These are the activations of a small neural network, seen along a few directions. Each row is one input.
In each table, some parts of the input vary, and every possible input appears once, in random order.
A made-up example of a description, with smaller parts first: ring(8) and (point or line(9) or (values(3) and line(4))).
Shared parts are said once, and a part with two or three values counts as separate values.
(in the rows, 128 means zero)

Rows:
x1: [127 120 160 108  99 155 192  96  70 174 128  96 107 116 132  96 115 141
 168]
x2: [ 67 124  54  93 168 110 125 134 115 135  62 143 121 115  99  81 130 169
 171]
x3: [157 132 130  74 139  83 118 101 185  40 156 152 143 111  71 115 150 123
 117]
x4: [138 129 154 168 109 133  85 168 172 128 126 133 161 181 167 185  97 100
  80]
x5: [ 79 110 137 162 109 130 174 169 109 176 123 103 119 129 150 112 144 142
 178]
x6: [104 117 157 164  89 136 176 121  89 167 109 113  81 109 143 112 144 149
 190]
x7: [139 120 147 107 136 175 173  69  78 175 158  72 138 114 144 110 109 144
 141]
x8: [132 106  84 120 138 164 139  86  72 149 127 116 156 113 160 209 106 105
 130]
x9: [101 116  92 135 119 121 116 233 131 112 153 109  17  31 110  58  99 105
 161]
x10: [138 119 109 138 116  96 103 132 205  63 117 151 162 105  56 135 183 119
  83]
x11: [150 167  81 129 163 172 163  70  68 189 156  80 160 114 142 150 111 121
  94]
x12: [184 139 203 125 101 129 144  92 113 144 143 154 114 170 129  83 128 145
 139]
x13: [129 122  79 145 120 149 127 139  88 164 109 108 170 114 160 221  86  98
 124]
x14: [138 135 160  58 160  82 116 116 145  50 128 172 108 141  88 109 157 132
 139]
x15: [ 87 102  41 122 107 112 144 130 180 108 105  91 151  68  61 151 154 124
 115]
x16: [156 119 157 146 123 148  69 140 129 125 101 158 170 168 152 196 106  90
  92]
x17: [138 133 206 165  94 130 136 112 129 118 109 173  79 169 145 106 157 138
 145]
x18: [ 68 112  93 173 114 119 135 182 112 170 139  81 146 127 177 144 122 147
 123]
x19: [121 137 120 111 180  97  95 141 149 102  79 206 129 158  91  62 153 163
 129]
x20: [177 120 146 124 135 159  96  87 112 116 133 165 169 176 142 183 112  97
 100]
x21: [124 159 155 185 117 106  86 174 175 151 141 130 151 177 183 124 141 128
  96]
x22: [ 97  97  77 155 129 136 131 179 125 178 139  89 164 125 175 191  92 130
 102]
x23: [120 161 171 185 114  95 125 148 154 134 126 156 104 185 167 110 163 143
 132]
x24: [ 95 124  92  31 150 100 151 120 110  94 117 107 108  99  87 116 143 142
 173]
x25: [176 138 210 127 148 165 127  53 130 134 160 130 138 157 133 104 124 137
 107]
x26: [110 118  61  49 123 106 159 109 155  88 138  84 134  74  69 123 130 131
 142]
x27: [152 130 154 149 122 102  68 234 169  86 166 168  22  70 105  53 121 108
 131]
x28: [180 178 154 138 161 175 110  50 115 116 137 145 161 167 149 144 108 115
  80]
The inputs of x15 and x10 match in every part but one. If x7 is changed in the same way as x15 into x10, which row does it become?
Answer: x25
What do these inputs look like to the network?
Answer: values(2) and (point or line(4) or ring(9))
Start at x19 and move only the line(4) part, one step at a time. The first step leads to x14. Which rows follow, in order?
Answer: x3, x10

Rows:
x29: [125 139 151 153 119 140 144 120  92 165 129 116 110 141 169 118 119 136
 144]
x30: [107 119 108 142 115 145 152 139  99 162 135  92 116 102 155 144 113 124
 142]
x31: [154 129 163 166 128 139  94 142 148 132 138 153 146 165 151 151 119 111
  97]
x32: [ 92 111  91 140 127 132 132 155 123 151 117 109 152 122 147 169 116 124
 129]
x33: [149 149 181 167 118 127 112 124 128 138 130 147 133 174 157 129 133 129
 114]
x34: [136 143 135 116 134 142 152  77  87 146 123 115 130 135 142 126 123 136
 136]
x35: [164 132 151 125 140 138 103 102 143 111 136 150 163 158 125 158 121 111
  92]
x36: [160 147 168 130 131 132 123  83 125 122 130 146 149 168 134 136 137 128
 109]
x37: [104 116 112 103 122  74 107 211 189  70 126 155  59  83  62  47 162 144
 162]
x38: [118 123  96  70 136  80 118 165 182  55 128 145  79  71  39  47 161 144
 152]
x39: [104 109  83 113 138 138 139 120 121 137 114 112 166 118 125 167 117 125
 124]
x40: [121 119  97 111 129 150 159  98  98 146 130  95 133  99 129 145 115 124
 135]
What do these inputs look like to the network?
Answer: values(2) and (point or line(5))
The inputs of x32 and x39 match in every part but the values(2) part. If x33 is changed in the same way as x32 into x39, which row does it become?
Answer: x36
Which other rows does x29 become when the values(2) part takes its other values? List them by row number.
Answer: x34
Which other rows does x31 become when the values(2) part takes its other values? List them by row number.
Answer: x35

Rows:
x41: [130 120  90 109 141 170 151  63  83 155 114  91 194 126 146 202  97 115
 107]
x42: [109 117  89 112 136 109 114 174 170 101 127 129 137 101  92 133 141 121
 124]
x43: [135 127 168 161 125 119 112 149 147 136 131 157 141 181 158 145 129 128
 118]
x44: [110 129 121 149 121 140 136 167 110 158 136 101  87  87 146 111 118 127
 147]
x45: [141 124 157 144 125 117  94 155 162 111 137 164 138 168 132 132 127 123
 108]
x46: [112 125 110  99 127 125 151 115 107 129 120 120 100 103 110  91 134 141
 159]
x47: [ 87 108 103 133 119 119 145 165 128 140 120 115 104 103 130 108 134 141
 157]
x48: [126 132 167 177 112 131 121 143 125 155 129 131 126 162 171 131 123 130
 127]
x49: [142 143 153 138 116 139 146  95  93 145 129 114  99 126 146 111 131 131
 136]
x50: [131 129 105  80 145 109 128 116 151  89 127 130 135 108  77 118 139 128
 129]
x51: [167 138 164 121 134 128 107  99 147 102 133 162 137 159 115 120 139 129
 106]
x52: [106 107  80 139 136 165 140 115 101 169 120  91 193 120 160 220  90  99
 107]
x53: [113 123  98  85 139 110 140 114 127 105 120 125 123 109  95  99 137 145
 148]
x54: [147 145 169 141 122 137 138  87 109 144 128 136 127 164 147 120 134 137
 128]
x55: [128 141 128 116 124 140 149 110  93 143 137 102  90  97 133  96 123 138
 149]
x56: [163 134 134  99 136 120 113 105 155  84 137 150 137 126  89 120 135 122
 111]
x57: [138 122 124 129 123 111  96 170 172  95 136 148 133 123 106 135 132 112
 108]
x58: [123 131 140 171 107 133 132 148 110 156 133 113 100 127 163 129 126 128
 133]
x59: [ 95 122  88 123 141 112 122 179 145 119 118 123 117  94 104 113 135 130
 140]
x60: [155 143 171 134 131 127 126  91 124 123 127 157 143 176 141 126 136 135
 119]
What do these inputs look like to the network?
Answer: values(2) and (point or ring(9))
The inputs of x44 and x55 match in every part but the values(2) part. If x42 is changed in the same way as x44 into x55, which row does it become?
Answer: x50
Which other rows does x57 become when the values(2) part takes its other values? List them by row number.
Answer: x56

Rows:
x61: [141 126 127  74 140  87  86 127 201  53 147 149 162 126  68 114 155 133
  88]
x62: [150  96 145 110 120  96  71 172 219  60 145 189 108 159  88 106 156 120
 115]
x63: [110 125 173 212  89 151 167  62  99 208 106 129 181 235 214 174 160 155
 131]
x64: [ 71 122  63 108 110 105 172 155 124 124  98  80 111  72  87 135 124 129
 171]
x65: [ 97 108  61  64 152 129 171 115 126 109 107  99 165  50  65 138 121 130
 145]
x66: [172 150 133 123 194 184 113  37  54 168 100 170 202 225 191 211  92 111
 101]
x67: [ 76 127  87 136 119 110 166 183 110 150 131  95 105  80 146  86 138 151
 179]
x68: [146 119 205 111 123  96  80 188 175  84 137 188  70 141 110  80 138 132
 141]
x69: [113 164 123 158 117 109 146 166  99 146 134 107  49 100 144  41 138 149
 174]
x70: [122 120 120 218 131 182 101 172 116 196 130  96 192 141 196 244  59  75
  71]
x71: [197 136 190 143  98 200 173  35  60 174 176  79 120 124 182 174  86  93
 109]
x72: [134 144 176 134 121 100  95 152 127 118 133 158  47 129 126  40 155 161
 137]
x73: [135 127  60  73 152 114 123 101 154  74 121 124 152  81  47 120 143 127
 103]
What do these inputs look like to the network?
Answer: values(4) or ring(9)
Start at x72 and move only the ring(9) part, one step at a time. The first step leads to x69. Which rows follow, in order?
Answer: x67, x64, x65, x73, x61, x62, x68
